A small network was shown many inputs. Here are its activations along a few directions, one row for each input.
Each table varies a few parts of the input and shows all the possible inputs, shuffled.
A made-up example of a description, with smaller parts first: line(6) and (point or line(9) or (values(2) and ring(5))).
Shared parts are said once, and a part with two or three values counts as separate values.
In the rows, zero is written as 128.

A family of inputs:
row 1: [167 130 129 161 128 143 120 142  93 137 156 101 121 130 156 148 144 124
 147]
row 2: [190 120 146 108 129  99 122 144 129 122 159 109  83 135 141 120 132  95
 147]
row 3: [195 130 132 129 106 116 122 129 117 109 125 128 108 128 148 166 114  98
 140]
row 4: [139 166  92 138  98  58 222 134 163 186 158  60  96  82 121 165 101 133
 108]
row 5: [ 88 121 138 107 147 170 122 103 130 132 115 162 145 136 125  91 135 158
 105]
row 6: [ 96 120 143 107 131 162 107 118 138 109  97 162 138 106 110 105 125 141
 127]
row 7: [ 68 113 136 151 141 158 115 136 111 131 118 166 163 163 113 122 157 136
 129]
row 8: [191 129 136 137 117 127 118 139 135 115 141 117 112 112 171 134 147 108
 137]
row 9: [ 89 116 132 102 115 122 115 114 146 103 105 185 142 146 112 110 115 125
 126]
row 10: [ 80 127 128 135 140 169  93 120 106 126  89 140 152 146 108 116 143 154
 117]
row 11: [ 91 125 151  89 136 121  96 135 143 111 107 169 111 140  89  96 132 118
 135]
row 12: [ 37 146  93 119 118  81 207 133 187 159 108  96 139  84  76 124  77 148
 100]
row 13: [184 148 113 143 132 131 113 122 109 120 151 100 134 136 178 137 133 125
 138]
row 14: [177 100 122 166 152 136 121 121  86 133 163  98 146 147 144 159 137 127
 135]
What is each input in this table made of? -> values(2) and (point or line(6))
Changing only the values(2) part turns row 5 into row 13. The same change can be made to row 10. Which row results? -> row 1
Change only the values(2) part in row 7. List by row number the other rows that result. -> row 14

A family of inputs:
row 15: [205 121 111 195 137 136 114 181 106 159 107 106 138 134 125 193 162  95
 105]
row 16: [ 46 114 137 126 127 103 216  96 151 130 127  99 162  95 140  92 106 152
 117]
row 17: [ 66 131 142  51  99  93 149 117 152 109 126 171  95 158  63 106  52 116
 146]
row 18: [ 39 139 112 144 168 152 137 103 137 188 130 131 136 182  95 125 142 170
 129]
row 19: [178 128 118 194 105 153 139  83  97 164 165  63 106 123 186 146 116 145
 129]
row 20: [ 64  85 176 100 165 197  45 100  91  68 121 230 181 186 128  32 202 129
 150]
row 21: [195 182 144 114 149 110  77 139 137  84 111 119  80 102 175 144  98  91
 123]
row 22: [216 108 150 110 114 101 187 136 131 138 146  74  70  98 135 134 146  77
 128]
row 23: [ 48 182 107 137  99 118 104 133 174  99  86 165 161 100  87 146 135 135
 137]
row 24: [200 125  90 156 167 174 110 170 102 182 146  59 118 156 148 164 145 160
  99]
row 25: [214  82 155 123 168 179  16 109  63  78 149 175 157 209 192  67 219  99
 169]
row 26: [186 116 154 162  86  93 190 120  98 127 183  81 134  87 183 157 104 143
 105]
row 27: [ 65 197 129  64 152 108 121 107 151 103  90 188 122  81 111 107  73 125
 157]
row 28: [ 39 114  92 134 122 146 167 100 149 163 124  99 150 135 147  99 123 195
 115]
row 29: [ 90  96 146  73 110  97 204 133 189 142 124 133 122 103  77 107 132 138
 114]
row 30: [205 101 127  85 112  95 115 151  86 106 140 111  58 125 121 133  63  81
 136]
row 31: [ 56 116 101 160 134 127 134 146 152 155 110 174 180 138  43 155 143 138
 100]
row 32: [191 166 113 176  90 120  81 180 137 107 119 126 135  92 148 196 142 113
 146]
Changing only one part turns row 18 into row 24. The same change can be made to row 27. Which row results? -> row 21
What is each input in this table made of? -> values(2) and (point or ring(8))
Change only the values(2) part in row 25. List by row number the other rows that result. -> row 20

A family of inputs:
row 33: [139 129 131 138 122 121 144 124 124 135 129 110 130 126 132 134 140 130
 126]
row 34: [142 128 128 129 123 117 142 127 138 133 132 118 117 110 130 138 124 127
 122]
row 35: [137 129 125 133 133 146 110 126 115 119 123 133 135 134 139 130 128 122
 130]
row 36: [136 119 127 139 124 126 134 129 123 139 141 116 121 127 126 134 127 132
 122]
row 37: [ 25 128 118  99 136 126 150 119 162 139 105 164 153 135  74  90 122 153
 114]
row 38: [144 135 130 114 122 126 118 126 125 120 131 133 118 124 131 124 123 120
 131]
row 39: [140 119 136 123 132 135 112 127 121 124 137 132 120 140 131 127 137 127
 134]
row 40: [138 122 133 137 132 137 118 132 121 119 134 132 137 132 139 122 139 127
 134]
row 41: [133 130 125 149 126 132 127 135 124 132 120 115 132 126 139 144 144 129
 126]
row 42: [138 125 128 146 137 133 133 131 119 144 138 125 131 133 131 135 132 134
 127]
row 43: [142 118 142 128 127 134 124 123 122 115 127 128 133 132 134 121 132 125
 131]
row 44: [141 127 134 121 126 138 116 125 118 119 134 129 129 139 135 124 131 130
 134]
row 45: [147 127 132 114 130 127 116 128 129 124 129 134 113 132 126 129 132 119
 134]
row 46: [134 117 139 134 145 141 113 131 113 125 134 138 132 140 136 127 129 125
 132]
row 47: [ 22 131 122  99 125 118 151 117 167 136 107 165 160 125  79  87 125 152
 120]
row 48: [141 126 138 118 124 121 124 134 135 112 125 133 123 121 129 126 114 112
 140]
row 49: [135 138 123 147 127 139 124 129 122 136 127 125 130 125 135 145 132 135
 120]
row 50: [133 126 120 146 130 137 135 128 121 137 139 121 133 128 140 135 123 137
 122]
row 51: [142 131 121 128 125 109 139 125 136 133 131 119 115 120 123 134 113 121
 125]
row 52: [141 137 122 124 125 118 140 126 126 136 133 109 116 113 133 136 119 131
 127]
row 53: [131 128 122 150 130 131 122 137 117 139 122 115 126 133 131 142 140 126
 126]
row 54: [138 125 132 137 133 145 113 128 122 116 119 135 135 134 137 133 144 119
 136]
row 55: [143 128 124 126 129 117 139 129 127 136 133 112 114 116 123 136 121 121
 120]
row 56: [141 136 131 112 121 123 119 131 127 113 130 133 121 130 133 128 114 116
 136]
row 57: [ 22 139 115 100 123 126 153 115 162 138 101 159 154 132  82  84 123 157
 115]
row 58: [137 140 123 124 122 113 138 127 136 133 133 121 116 117 134 138 111 126
 129]
row 59: [146 130 129 116 123 116 118 132 129 118 128 128 119 131 123 122 119 115
 135]
row 60: [136 135 128 126 123 103 141 131 135 126 128 116 119 115 134 139 119 122
 127]
row 61: [138 119 127 136 133 145 107 134 115 122 122 134 132 142 131 133 137 121
 138]
row 62: [145 126 136 114 121 124 119 129 129 117 129 132 122 125 134 128 135 120
 139]
row 63: [131 123 124 147 128 129 136 134 124 132 136 116 136 127 141 139 135 132
 119]
row 64: [132 128 124 135 123 123 136 124 122 138 136 108 123 125 139 133 126 136
 117]
row 65: [132 127 136 134 142 145 116 129 115 122 131 136 131 138 143 126 130 126
 134]
Changing only one part turns row 63 into row 42. The same change can be made to row 33. Which row results? -> row 36
What is each input in this table made of? -> values(3) and (point or (values(2) and line(5)))

A family of inputs:
row 66: [107 132 124 121 132 129 115 132 136 123 110 137 131 136 114 119 128 126
 128]
row 67: [105 122 134 119 132 133 120 129 126 123 121 148 134 141 110 118 133 126
 135]
row 68: [116 134 131 114 122 105 155 126 143 132 134 125 123 118 120 123 116 129
 123]
row 69: [103 130 123 133 135 139 122 130 134 125 125 133 143 128 132 112 132 137
 127]
row 70: [119 123 126 111 120 119 140 118 140 128 131 136 123 123 122 117 111 131
 125]
row 71: [235 121 134 158 116 133 104 139  95 112 145  94 104 126 181 169 134  99
 143]
row 72: [113 125 140 108 128 134 125 116 130 127 127 156 131 132 113 114 141 135
 132]
row 73: [112 127 132 109 126 125 124 121 142 119 124 143 129 124 124 106 125 133
 128]
row 74: [104 129 123 136 131 125 134 125 131 129 127 126 142 122 126 126 121 141
 119]
row 75: [245 122 136 163 133 138 106 142  87 128 156  83  94 131 179 174 137 101
 134]
row 76: [111 138 117 124 126 131 130 127 133 136 117 139 125 131 115 132 116 128
 124]
row 77: [109 132 118 127 125 112 141 136 144 135 115 119 127 123 106 132 122 124
 125]
row 78: [107 120 132 133 140 144 127 123 123 131 127 141 149 139 122 120 145 138
 125]
row 79: [107 137 123 137 124 125 151 128 129 143 133 114 136 119 126 128 130 142
 123]
What is each input in this table made of? -> values(2) or (values(3) and line(4))
